Each row below holds a small network's activations on one record, seen along a few directions.
After each row come some of the record's fields: Mep, Maril, Fad, Tomud.
A field that a record lacks is left out.
Other fields move the rows too, some of them a lot.
In the rows, zero is written as 500.
Random noise pushes rows far along 2 fixed directions. That doesn't count. These rows show it; they differ only by the noise:
[459 459 536 574 472 517 482 649 397 494 478 563 502 455 573 681 614 409
 394 487]
[586 368 455 616 287 424 559 574 520 701 372 562 391 381 598 318 471 489
 311 686]
[452 418 502 537 433 531 524 645 414 491 502 605 509 489 578 661 612 429
 431 512]
[447 529 594 616 553 514 414 667 356 464 464 508 512 422 563 768 639 370
 360 423]

[653 634 517 476 391 416 430 442 510 578 471 394 434 379 598 410 525 478
 383 460]
Mep=g2 Maril=h3 Fad=m2 Tomud=w1
[496 576 466 363 544 507 463 482 420 386 599 592 539 521 580 637 626 523
 435 306]
Mep=g5 Maril=h1 Fad=m1 Tomud=w1
[296 388 494 494 576 600 529 669 384 368 586 643 528 653 476 812 612 449
 560 456]
Mep=g6 Fad=m2 Tomud=w3
[472 594 570 553 670 524 408 489 404 416 520 407 531 503 468 635 557 476
 485 348]
Mep=g6 Maril=h7 Fad=m1 Tomud=w3
[423 527 675 730 567 482 402 696 350 522 340 420 466 391 521 695 541 411
 329 549]
Mep=g1 Fad=m2 Tomud=w3
[306 353 404 234 536 642 689 500 540 298 724 772 644 774 400 684 591 520
 829 433]
Mep=g3 Maril=h6 Fad=m2 Tomud=w2
[436 397 496 562 398 531 576 626 444 473 465 535 512 525 580 600 534 501
 520 620]
Mep=g1 Fad=m2 Tomud=w1
[616 278 325 381 322 411 661 404 634 653 529 694 439 517 530 194 419 576
 479 642]
Mep=g3 Maril=h8 Fad=m1 Tomud=w3
[549 582 535 535 544 497 459 427 507 518 477 398 544 497 441 464 421 461
 554 485]
Mep=g1 Maril=h6 Fad=m2 Tomud=w2
[414 571 525 364 583 610 461 495 439 297 648 482 604 673 485 742 572 465
 708 397]
Mep=g1 Maril=h7 Fad=m1 Tomud=w2
[490 684 645 563 671 519 322 495 385 374 499 309 563 436 530 750 547 439
 483 345]
Mep=g1 Maril=h7 Fad=m1 Tomud=w2
[466 408 423 368 304 621 676 441 595 406 597 545 565 638 556 524 439 611
 766 668]
Mep=g1 Maril=h5 Fad=m2 Tomud=w1
[461 484 536 488 537 546 484 528 397 429 496 514 520 532 498 574 530 492
 469 463]
Mep=g1 Maril=h7 Fad=m1 Tomud=w3
[533 494 479 588 628 397 455 386 605 636 374 508 437 402 366 213 343 487
 420 503]
Mep=g3 Maril=h8 Fad=m1 Tomud=w2
[534 646 581 570 594 480 416 489 499 475 475 361 527 425 453 628 484 494
 498 442]
Mep=g6 Maril=h6 Fad=m2 Tomud=w1
[440 612 535 515 628 555 451 459 496 432 526 492 506 514 431 573 508 471
 507 372]
Mep=g5 Maril=h5 Fad=m2 Tomud=w1
[460 486 549 452 498 536 538 536 448 411 546 555 498 542 555 593 584 455
 522 486]
Mep=g4 Maril=h1 Fad=m2 Tomud=w3
[477 410 426 592 508 476 509 542 499 608 466 638 477 440 494 440 482 524
 420 530]
Mep=g5 Fad=m1 Tomud=w2
[645 777 581 469 515 458 373 378 555 546 431 249 510 344 546 488 456 494
 453 452]
Mep=g2 Maril=h6 Fad=m2 Tomud=w2
[496 361 492 642 325 463 553 600 496 619 390 515 410 471 566 416 452 485
 413 729]
Mep=g1 Fad=m2 Tomud=w1
[374 319 439 517 489 584 551 638 472 498 505 679 483 565 503 558 544 466
 497 525]
Mep=g2 Fad=m1 Tomud=w3
[365 314 482 470 334 632 659 643 420 424 558 617 565 624 605 747 571 521
 655 658]
Mep=g1 Fad=m2 Tomud=w3
[343 490 544 442 675 635 477 570 447 292 624 529 615 650 412 713 571 490
 663 397]
Mep=g1 Maril=h7 Fad=m1 Tomud=w3
[421 526 564 579 564 524 440 627 351 466 505 540 509 481 585 786 661 406
 367 408]
Mep=g5 Fad=m2 Tomud=w3
[371 333 474 593 547 569 509 652 430 456 494 608 508 564 454 625 529 440
 509 540]
Mep=g1 Fad=m1 Tomud=w1
[545 691 603 531 585 470 400 501 488 446 494 325 529 396 564 596 543 453
 429 366]
Mep=g2 Maril=h8 Fad=m2 Tomud=w1
[606 617 608 688 535 395 381 446 516 616 342 231 422 333 523 306 387 497
 348 561]
Mep=g1 Maril=h1 Fad=m1 Tomud=w2
[521 584 515 463 588 463 443 383 533 463 469 459 476 464 468 447 512 509
 499 451]
Mep=g3 Maril=h7 Fad=m1 Tomud=w1
[478 688 589 517 588 519 429 450 495 424 490 331 541 495 474 647 483 494
 549 495]
Mep=g6 Maril=h5 Fad=m2 Tomud=w2
[285 249 421 427 396 678 684 682 423 361 598 746 559 720 497 738 570 500
 700 628]
Mep=g1 Fad=m2 Tomud=w1
[478 702 672 567 613 467 333 571 351 369 500 325 554 400 572 798 582 432
 454 337]
Mep=g1 Maril=h4 Tomud=w1
[417 218 311 349 255 574 755 554 572 513 599 736 555 698 545 498 514 608
 715 690]
Mep=g6 Fad=m2 Tomud=w2
[533 522 471 484 512 460 506 484 485 524 572 557 501 475 527 483 528 498
 400 417]
Mep=g5 Maril=h8 Fad=m2 Tomud=w3
[515 263 408 481 221 501 636 553 526 597 436 619 446 537 619 370 475 596
 486 738]
Mep=g1 Fad=m1 Tomud=w3
[564 634 537 605 531 445 445 421 571 609 402 396 399 404 455 325 406 506
 394 516]
Mep=g5 Maril=h5 Fad=m2 Tomud=w1

Which values does each new row have?
[436 346 448 545 485 472 537 512 525 556 422 660 417 494 467 378 496 503
 488 583]
Mep=g3 Fad=m1 Tomud=w1
[562 405 325 419 483 466 552 434 555 565 575 661 474 515 454 291 490 537
 421 433]
Mep=g5 Maril=h8 Fad=m1 Tomud=w1
[599 475 426 534 421 440 547 371 590 635 425 414 435 475 486 180 378 596
 487 619]
Mep=g6 Maril=h7 Fad=m1 Tomud=w2
[409 478 496 461 584 568 536 561 411 348 638 615 604 591 465 767 576 486
 604 367]
Mep=g6 Maril=h8 Fad=m2 Tomud=w1
[422 645 677 672 699 549 391 520 468 435 421 298 516 463 387 603 443 434
 489 483]
Mep=g1 Maril=h5 Fad=m2 Tomud=w3
[406 459 570 703 555 492 418 601 450 558 351 455 453 441 449 475 449 459
 421 588]
Mep=g1 Fad=m1 Tomud=w2
[500 647 553 453 608 465 402 523 400 403 539 526 548 444 551 735 612 445
 351 253]
Mep=g5 Maril=h8 Fad=m2 Tomud=w1
[479 563 525 534 634 485 439 399 535 490 456 466 447 464 403 390 461 486
 523 458]
Mep=g3 Maril=h7 Fad=m1 Tomud=w1
[513 432 498 659 343 456 561 532 577 665 313 402 428 443 530 285 370 528
 453 809]
Mep=g1 Fad=m2 Tomud=w2
[527 453 509 606 492 470 520 509 568 587 419 485 450 475 389 318 368 496
 464 586]
Mep=g1 Maril=h6 Fad=m2 Tomud=w1
[550 709 617 577 516 519 430 413 544 493 425 198 531 438 515 553 409 505
 605 588]
Mep=g1 Maril=h5 Fad=m2 Tomud=w2
[452 227 303 306 318 617 718 476 578 419 681 754 558 745 487 364 490 607
 730 630]
Mep=g1 Maril=h7 Fad=m1 Tomud=w1
[386 507 560 501 449 581 510 642 403 353 533 491 585 551 600 865 615 476
 609 544]
Mep=g1 Fad=m2 Tomud=w1
[420 247 355 563 497 513 597 595 513 578 459 715 432 578 398 371 448 523
 471 577]
Mep=g6 Fad=m1 Tomud=w1
[377 547 501 475 644 622 531 496 506 365 581 504 559 663 348 624 486 488
 715 455]
Mep=g6 Maril=h5 Fad=m2 Tomud=w1
[508 519 560 542 463 510 520 503 457 504 430 451 486 496 523 508 442 496
 461 569]
Mep=g1 Maril=h5 Fad=m2 Tomud=w3
[518 435 384 388 468 514 554 432 574 486 566 590 504 581 462 374 469 610
 564 521]
Mep=g6 Maril=h7 Fad=m1 Tomud=w1
